Each row below holds a small network's activations on one input, seen along a few directions.
In each table, some parts of the input vary, and every possible input appears once, in random order.
Descriptions start from the smaller parts, as in this example, which fits no table here: one of 8 places around a ring, together with either a single point or one of 11 places around a ring or (one of 2 separate values, together with one of 6 places along a line).
Shared parts are said once, and a part with two or three values counts as separate values.

Other details of the inputs vary at random and push rows far along three fixed directions, the same in every table; ignore that.

Table:
r1: 12	-20	29	-1	-1	-5	-34	-19	4	6	3	-1	5
r2: 0	-13	4	3	0	18	22	10	-11	-25	-13	-14	-20
r3: 13	1	-15	-5	7	-20	17	1	26	-1	14	7	10
r4: -5	-21	3	-18	-3	4	32	19	-6	16	22	-22	-13
r5: -25	3	-10	-4	-5	-1	1	-15	-25	31	7	1	16
r6: -4	9	6	5	-5	4	-21	-11	-16	-4	-15	21	-2
r7: 21	6	5	7	11	-11	14	4	26	-31	10	-3	-10
r8: -13	-10	1	5	6	25	0	24	-4	-8	-23	-15	-5
r9: -2	19	9	-6	-2	-10	-39	0	-4	-9	-17	20	6
r10: -13	-9	7	-4	-1	19	2	24	-9	-20	-18	-6	-16
r11: 24	-2	-5	11	16	-1	13	8	29	-20	6	3	-1
r12: -8	-2	15	9	7	16	2	7	-15	-24	-16	-10	-26
r13: -13	-8	-8	8	3	13	22	-3	-9	10	6	-14	-2
r14: -5	-10	15	-5	-3	13	-2	10	-17	15	1	-5	-13
r15: 13	1	1	0	1	-4	-1	11	19	-25	-12	9	-4
r16: -25	-3	-12	-11	-1	-6	17	-12	-25	27	19	1	7
r17: 6	13	3	-8	-1	-18	-10	-6	1	-11	-11	9	3
r18: 18	2	12	4	-2	-1	-18	-5	-1	14	4	15	-3
r19: -5	-4	-11	-4	0	0	15	0	-2	7	-7	-11	9
r20: -1	11	18	11	9	1	-19	11	9	-23	-9	9	-10
r21: 12	5	-8	7	4	-5	5	-9	12	3	2	2	15
r22: 10	5	-4	21	4	5	4	2	35	-10	13	-7	-3
r23: -17	5	-2	8	-6	12	-14	-3	-9	9	-5	-6	2
r24: -25	6	-16	-16	-16	-3	-3	-14	-19	27	5	-7	13
r25: 28	1	7	0	-5	-5	-17	-5	-4	7	-2	9	2
r26: -6	-1	-7	3	-8	14	4	-10	-14	2	-12	-17	-1
r27: -22	-8	2	-3	-4	7	19	5	-17	-2	9	-6	-11
r28: -1	2	-10	-7	6	-9	2	8	13	3	11	9	11
r29: 18	4	-8	-19	-13	-33	-7	-15	-1	30	18	13	19
r30: 6	18	-4	2	-8	1	-38	-10	4	2	-33	12	15
r31: 9	0	-17	6	13	-19	34	-5	31	4	45	5	4
Each input here is: either a single point or (one of 5 places around a ring, together with either a single point or one of 5 places along a line).
- Change only the place on the ring of 5 in r12. List by row number the other rows that result. => r7, r9, r17, r20
- A walk changes only the place on the line of 5. It starts at r23 and steps to r5. List the rest of the walk in order. => r16, r27, r20
- Change only the place on the line of 5 in r6. List by row number the other rows that result. => r12, r13, r22, r31

Table:
r32: 7	4	-10	7	8	-12	21	4	32	-8	24	-2	4
r33: 16	-1	-1	3	4	-13	11	3	29	-1	24	0	3
r34: -10	-12	3	-10	-3	2	18	-1	-19	6	7	-13	-10
r35: -16	-6	-12	-5	-1	1	28	-3	-11	6	11	-16	-3
r36: 5	1	-2	10	8	5	6	12	19	-17	-4	-4	-4
r37: 4	-5	12	5	1	16	-16	7	-9	-8	-21	-1	-10
r38: -6	-10	8	-4	-3	13	0	2	-22	0	-12	-8	-11
r39: -12	-7	-7	-2	0	8	22	5	-6	-4	0	-16	-6
r40: 16	-3	4	5	7	-8	10	10	30	-11	20	-1	-5
r41: 7	6	-11	4	5	-14	18	4	30	-6	22	0	6
r42: 11	1	18	11	4	16	-35	12	3	-15	-30	10	-6
r43: -9	17	-17	-11	-9	-25	-3	-24	-6	25	18	15	23
r44: 18	3	13	13	7	4	-24	11	22	-14	-11	11	-1
r45: 17	-4	4	9	7	-5	9	11	32	-10	18	-2	-3
r46: -7	-10	5	-5	-3	10	6	1	-19	4	-5	-12	-9
r47: -8	-8	9	-3	-3	14	-6	1	-24	1	-15	-6	-11
r48: 5	0	3	0	-2	-2	-8	-4	-1	6	1	4	2
r49: 8	8	-9	7	5	-10	11	4	28	-8	15	3	5
r50: -11	-14	-3	-10	-4	0	27	-2	-14	13	17	-19	-6
r51: -15	-9	-14	-6	-1	2	36	1	-8	5	15	-18	-5
r52: -6	-11	8	1	-1	18	-3	6	-19	-1	-17	-9	-11
r53: -13	-3	-3	1	-1	13	5	3	-13	-5	-13	-8	-5
r54: -15	-6	-9	-3	0	5	23	1	-11	1	4	-15	-4
r55: -6	-12	5	-5	-2	10	9	3	-18	1	-5	-13	-11
r56: -6	22	-13	-12	-10	-21	-24	-28	-16	25	0	26	27
r57: 7	8	15	1	-3	5	-43	-5	-16	-1	-31	20	3
r58: 19	-3	7	8	7	-5	4	12	30	-15	12	0	-6
r59: 9	8	-6	7	5	-7	0	3	24	-11	3	6	6
r60: 7	9	-7	8	5	-8	6	5	27	-8	12	5	5
r61: 4	3	4	-6	-4	-11	-9	-9	-6	8	4	8	5
r62: -11	-2	-2	2	0	15	5	7	-12	-6	-17	-10	-7
r63: -5	-10	10	-2	-2	16	-7	5	-20	-1	-17	-8	-10
r64: -13	-3	-3	-1	-1	12	6	4	-12	-4	-12	-8	-5
r65: -7	-10	10	-2	-2	16	-5	5	-21	0	-15	-8	-11
r66: -12	-15	-2	-7	-3	4	25	-1	-14	12	14	-18	-7
r67: 14	-1	13	8	4	5	-17	9	9	-15	-13	7	-7
r68: 11	10	-4	8	7	-4	-6	6	23	-12	-2	10	6
r69: 3	3	6	-3	-3	-5	-13	-7	-8	5	-2	10	3
r70: -10	20	-17	-13	-9	-27	-12	-32	-13	29	15	20	27
r71: -8	18	-16	-13	-11	-24	-13	-30	-14	26	9	20	26
r72: 19	3	10	10	6	1	-18	9	22	-10	-7	9	0
r73: 17	3	10	10	5	-1	-16	7	21	-11	-1	9	-1
r74: 6	8	15	5	-3	10	-50	-3	-15	1	-37	20	6
r75: -15	-6	-10	-6	0	4	25	2	-10	3	7	-13	-4
r76: -7	17	-16	-11	-8	-22	-6	-24	-8	24	15	18	23
- Describe the family of inputs behind these rows. => one of 5 places around a ring, together with either one of 4 separate values or one of 5 places along a line
- The inputs of r70 and r54 match in every part but the place on the ring of 5. If r34 is changed in the same way as r70 into r54, which row does it become? => r61
- The inputs of r36 and r32 match in every part but the place on the ring of 5. If r62 is changed in the same way as r36 into r32, which row does it become? => r60
- Change only the place on the line of 5 in r55. List by row number the other rows that result. => r33, r46, r57, r72
